Each row below holds a small network's activations on one record, seen along a few directions.
Here are examples, each followed by its value of one field, SOKED.
Other fields move the rows too, some of them a lot.
Random noise pushes rows far along 12 fixed directions. That doesn't count. These rows show it; they differ only by the noise:
[ 133  140   67  -35  189  256    2  -32 -142   20  201  -98  248  186
  303 -154  104  -20  -57   -2   91  -47  -59  230   30]
[ 175  -78  441  202  659  163 -160   25  -28 -435 -147  255   40  -21
   57  752  481 -108  151   59   73  198 -162  134 -457]
[ -39 -261  -47  104  111 -162 -106  308  282  548 -492  -29  188  -28
 -117  484   -6  239  626  163 -286  352  -44  -68  -72]
[-146  -23 -646  119 -542  -27  198  362 -405  122 -440 -741  160 -303
   18  192  547  297  466 -452 -123  373 -173  501  532]
[  84   88  220  172   31   -6  -97  346 -223  -31 -612 -197   17  -24
 -259 -140  335 -181 -112 -139 -668   80 -240 -144   40]
[ 148  371   77  109  -92   68   77 -108 -195 -392  221  -77  296 -440
  303  114 -127 -333 -147  206  337    7  517 -434 -309]
[ -26  127 -232 -200 -317 -172  281  -41 -533   70 -407 -272  111  264
 -122 -522  -45 -527 -286 -200  -77 -191 -105  106  302]
[-449  -55   87  186  204  209 -671   71 -135  252  220  460  111  293
 -345  478  916 -582  477 -570  255  -83 -105   89  476]
[-196  -66  -31  -27  175 -320   42  -87  -53 -297 -175   51 -176   96
 -232  341  200   45 -223  -59  244   61 -288  148 -191]
[ 233  -62  318   72  476 -141  109  200  185  477 -226 -187  207  295
 -110   58 -270  209  242  299 -102  227  -85 -132 -117]
[-133  246 -306   73 -235   83 -121  241  146  245 -127 -318   16 -103
  -98  222 -398 -189  222  343  -46  245  371 -453 -152]
[ -59  122  -53  -54 -234 -433  127 -244 -164 -641 -193  136  179 -449
  -46  468   84 -347 -169  -26  248  -16  120 -100 -238]
[ 328   14  488    9  375  209  121 -156 -537 -384 -187   15 -134  395
 -382  349  328 -893  179 -334   92 -152 -132  341  258]
[ 120  316    9 -329 -172 -562  158 -269  129  -28   95 -176  715  206
 -357  379 -352 -509  358  -47  224  -26  -74  300  536]

[-277 -226  -71   -9  153 -426  -61    3  279  314  181  205   44  244
  -55 -321   65  469 -239  -10  225  -57 -312   -3   28]
beson
[ 325 -271 -261 -238   80  238  160  -95   74 -220 -310  158  244   51
  679  164  -49   68  168  283 -293  100 -246  684 -381]
nos
[ 109  362  -79  -38    1 -198  -34  -52   84 -235  -28   50  862 -266
  436  100 -158 -271 -107  363  157   80  148 -182 -351]
lodo
[-226  -49  -42  227 -175 -531   10   67 -155  475  126  152  423 -205
  -59 -531  259   51  -51 -208  268  -86  173 -565  277]
bis
[ 158 -539  110  229  193  404  -80  -22 -170 -124 -104  458    1 -192
  452  210  641  141  376 -264  -42 -133 -100  456   -9]
dupib
[-195   14  195  -72  -32  357 -414 -146  236  295  640  284 -279  143
 -182   62   10  106  194 -240   17 -317  144   35  423]
nolu
[ -28  148  315 -236  -97 -351 -119 -403   93 -263  394  526  227  -27
  -28 -282  -90 -296 -452  -81   69 -408   -3 -160   22]
vovi
[ 221 -439  -87 -269 -372  -86  592 -230 -227  464   -3 -160 -343   30
   80 -528 -355  326  139 -201  -70 -210  120  262  402]
fof
[ 273  204  -29 -220  -45  -52   27 -354  284 -703  185  192  509  -65
  201  504 -278 -514  100  283   90 -113  -24  385 -119]
guduv
[ 283 -709 -503  105 -208  527  450  197 -355  428 -751 -139 -216 -272
  586  378  -39   41  909  187 -160  315  418  240 -294]
fom
[-165 -288 -159  -65   20  599 -279  190  -55  537 -305  117 -789  734
 -433  -85  -95 -680  312  -48 -417 -121  -60   26  188]
zeg
[ 455 -317  143 -327  -28 -498  689 -378   71  257  107  -52  214 -206
  306  -55 -453  474  198  110  181   84  118  185  -53]
fof
[ 296 -178  268   23  284   -8  204   42  171   52 -193 -139 -212  -10
 -105  463 -238  293  331  222 -160  230   -4   62 -218]
nolu
[-416 -147 -141  -11 -125 -212  -60 -159 -187  -10  -80  374 -242 -300
    6  267  202  -30 -157 -112  462  -53  259 -316 -296]
bugep
[ -62 -224  -85 -303 -656 -702   79 -132  -63  304 -701  374  374 -225
 -260 -146  -56 -471  199 -277 -587 -215  -58  -93  366]
dezin
[ 384 -137  483   93  679 -241  375   62   87  159 -287 -120 -171  269
 -243  179 -481  149   72  475   82  277   20 -322 -469]
bis
[-148   79  127 -177   13 -757   55 -154   22  272  -35  229  666   85
 -103 -204    2  -64 -168  -88  238  -64 -162 -155  130]
keted
[ 752  -28  784   -5  376 -527  707 -227 -428 -424  -97 -160  801 -309
  305 -238  413  331 -122 -363   93  -48 -310  449  258]
guduv
[ -75   47  -81   20  -77  180   61 -113  -79 -414  144 -169 -537  -55
 -100  146  -76  132 -242  -32  236  -93    7  145  -84]
lodo
[  85   59   68  403  229  289  182  256 -289 -185  222 -528 -639   39
 -206 -193  121  193 -188   -3  254  188  113 -262  -56]
bimo
[-228 -235  -24  -70  355 -125 -208   55 -173  713 -220  465  435  557
   26  -53  312 -520  300  -79  236   42  -98  -59   30]
vovi
[-224  -86 -231  -34   59    1 -174  -16  256  -87  -95  217 -295   94
  -28  213 -172    4 -181  325  -40    9  -45 -128 -466]
nolu
[ 228   32  476  448  118  428   45  197 -161  224  465 -390 -689  -66
 -385 -201 -137   35  186 -140  219  -61  489 -548  312]
duv
[  55  116   85 -172  108  318  246 -297 -175  214  599  -38 -510  433
  223 -933 -573   35 -664  181  290 -382  259 -207 -178]
nuf
[   2  161  303  262   63 -199  -73  349 -290  200  -42 -394  212  -96
 -349 -324  769  285   -1 -673 -210  152 -380   22  663]
dupib
[ -46  164  374  135    4 -600 -396  251  218 -274 -558  282  742 -328
 -210 -123  603   66 -353 -173 -899  -50 -576 -155   25]
bugep
[ -37 -353 -315   46 -368  331  -98  -39  -99   17 -293  418    3 -396
  390  328  139 -247  493  -13 -141  -86  342   40 -131]
dezin
[ 264 -104  -82 -243  120   20  158   26   32  487 -353   48  630   46
  552   37 -131  123  395  259 -283  233  -10  234 -203]
nuf
[-144 -439    9   18 -206  147  -75 -150  185  349  472  352 -385  -89
  185 -427  -12  574    9 -198   83 -365  134   33  250]
beson
[-340  350 -285 -227  -46   68 -433    6  118   43  -39  217  430  193
   86  249   -2 -477  -34  148   40   72  -25  -44 -182]
keted
[ 163 -179  227  -81   56  240  -60 -124   80 -192 -106  330 -348   17
   59  -29 -119    6 -141   66 -331 -177   24   84 -185]
nos
[ -36  224 -283   71 -227    6  118   27   11 -258  -37 -276   -1 -211
   39  107 -429 -132  -85  314  301   62  338 -275 -210]
duv
[ -74 -182  133  132  265  330 -236   28 -342   44  -31  311   31  113
  -54  534  641 -494  539 -354  274   74   80  161  147]
vovi
[-199 -146 -112  -97 -294  204 -202 -455  -72   89  869  542  -31  -18
  224 -115  245 -355  137 -360  522 -460  307  104  376]
fom
[  97 -201  243  216  -93 -107 -130   98 -118 -391 -516  403  -55 -536
   77   16  458 -111 -189  -98 -603  -68  -75 -273 -349]
dezin
[ 131 -213  256   90  481  345   19   61  158  279   88  -63 -354  101
   -6  604 -161  406  468  192  237  230  173   62 -223]
bugep
[ 405   28  717  401  312  -98  274  235  -91  -57  -80 -401 -225 -193
 -518   76  -72  132  178  -61  -66  144  194 -462  205]
zeg
[ 134  316   87  290  535  -63  170  278  -56  -63   36 -533  188  369
 -162 -115 -113 -132 -200  342  394  290  -75 -277 -180]
guduv
[  14 -271  278   98  150 -265  -71  -32 -311  221 -548  583  510 -150
   61  198  416 -600  309 -167   57  -83  126 -253  -81]
lodo
[-117  161 -135   24 -508 -511  -54   87  283 -150  -25 -232  263 -501
 -373  457  115  148  335 -199 -233  210  -36  -42  375]
fom
[ -59 -262 -338 -333   96   40   63 -356 -236  -22 -162  458  383  468
  288  293   94 -644  251  -31  431 -185 -169  657  -24]
keted
[ 418  -20  141  316  148  667  332  327 -443 -238 -113 -673 -485 -129
  207 -254  195  434  -24  -83 -218  220   28  217   24]
nos
[ -44  -29  264  351  279   43 -291  329 -247 -285 -522  118 -313   76
 -506  147  653 -458 -110 -195 -491  109 -306 -251 -125]
bis
[ -37  695 -212   69  -88  152  -50  150  -89 -614  394 -678 -103 -244
  -32  125  181  -37 -389  -23   62  387   20  -79 -174]
fof
[ 128 -118  -81 -204   66  212  221 -283 -439 -284 -227   79  268  183
  221  340  153 -400  262 -251  389 -153  -60  736  250]
duv
[ -68   99   16  -94 -484  485 -650  -54  250 -213  315  509   36 -292
  188 -130  300 -275   43 -217 -814 -336   36   77  231]
bimo
[ -83 -126 -198  -18  -57 -377  139  177  213  219 -218 -199  110   -3
   39 -258 -119  574 -140  129 -127  168 -236    8  -58]
beson
[ 267   80   35 -212   -6  -36  259  -96  -96   26  -84 -131  282  149
   84 -148 -325 -222   69  140  -86   18   38  145   87]
bimo
[-149  137  218  111  791  184 -365   97  541  770  846  109  200  562
  160  -16 -184  494  146  419  535  219   79 -325 -227]
nuf
[  -6  100  -90   35 -115 -171    7    2  -65 -333  -87   73  181 -137
  156 -334  140 -185 -451   59 -154  -81 -130 -138 -196]
zeg
[  18  -44  -88   13  -69   80   29 -105  179 -259  155  -13 -313   67
 -120   50 -303   16  -68  118   93 -161  -21  118   26]
dupib

Here are new rows. What is SOKED for each?
[ 390 -209  -55  -16 -115  366  331 -114  -96 -265  227 -233  -41 -120
  426  -80   92  385  213 -148  -76  -91 -108  706  265]
zeg
[ 153 -242  319   83  671   64  -71  292  149  117 -484   83  169  240
  161  102  406  501   16   84 -425  249 -583  340 -292]
guduv
[ 195 -274  208  279  410  322   51   49  -18  170  196   37 -514  386
 -311   92 -156 -356  331  107  207  -12  195 -132   -7]
bimo
[ 323 -156  665  -77  674 -284   93  178  450  594 -450  107    5  500
 -245 -400 -607  266 -202  514 -558   47 -263 -403 -374]
guduv
[ 488 -163  160   30  -91  636  315   -9 -186  132   13 -321 -678  -19
 -165  358 -478 -443  696   71  -47   80  574  -58  127]
zeg
[ 289 -347  175 -239  -19  336 -118 -164  111  422 -198  487 -146  331
   17    4 -299 -604  465  113 -618 -255   80  121   39]
nuf
[ 197  -95    2  -57   45    3  430 -128 -361 -135 -118 -288    9  158
   62 -151  -26   81    2 -188  318 -121 -126  479  297]
duv
[ 179  231  383  -30  -47  -88  -66  -79  414   13  588  -95 -217  -86
 -179 -346 -401  265 -281  141 -289  -95  112 -408   36]
fof
[ 427  340  335  132  191  278  188  297 -305 -146 -107 -679 -160  -70
  -45 -168  202  168 -139  -73 -485  336 -129  -10  -25]
nuf
[-461 -182   -4   16 -114  -47 -422  -97  177 -208   87  465 -526  210
 -583  141  245 -235 -149 -314  -18 -331 -216   38  275]
beson
[ -28 -287 -196  287 -330 -563  412  181 -135   80 -637 -186 -289 -631
 -239  176 -201  158  118  198    4  285  400 -730 -367]
nuf
[ -17   29   51  145  -13  114 -161  126 -158 -270  115 -105   85  -76
   -5   16  820  142   11 -483 -251   41 -410  422  342]
fom
[ 295 -182  228 -205  -75  255  172 -303  122 -223  250  110 -302 -279
  343  126 -246  550    6   17 -120 -151   70  372 -143]
keted
[ -54  161  194  -21 -237 -287 -202 -341  224 -321  273  618  401 -333
   77 -193 -322 -461 -357  185  176 -490  369 -538 -136]
duv
[ -61  -83  330  291  360  214 -105   54 -675 -374 -317  479  -83  -84
  216 -375  765 -476 -566 -225  104 -166   37 -363 -382]
nos
[ -16  408  185   89   32  -24 -104  321  183  108   74 -465 -298   27
 -160 -660 -199  498 -712  211 -580  123 -169 -499 -211]
nolu
[  54 -106 -171   33 -341    5  149  -44   26 -144  -26 -136  -95 -474
  126  338 -124  236  296  -24  120   72  261   65   26]
duv
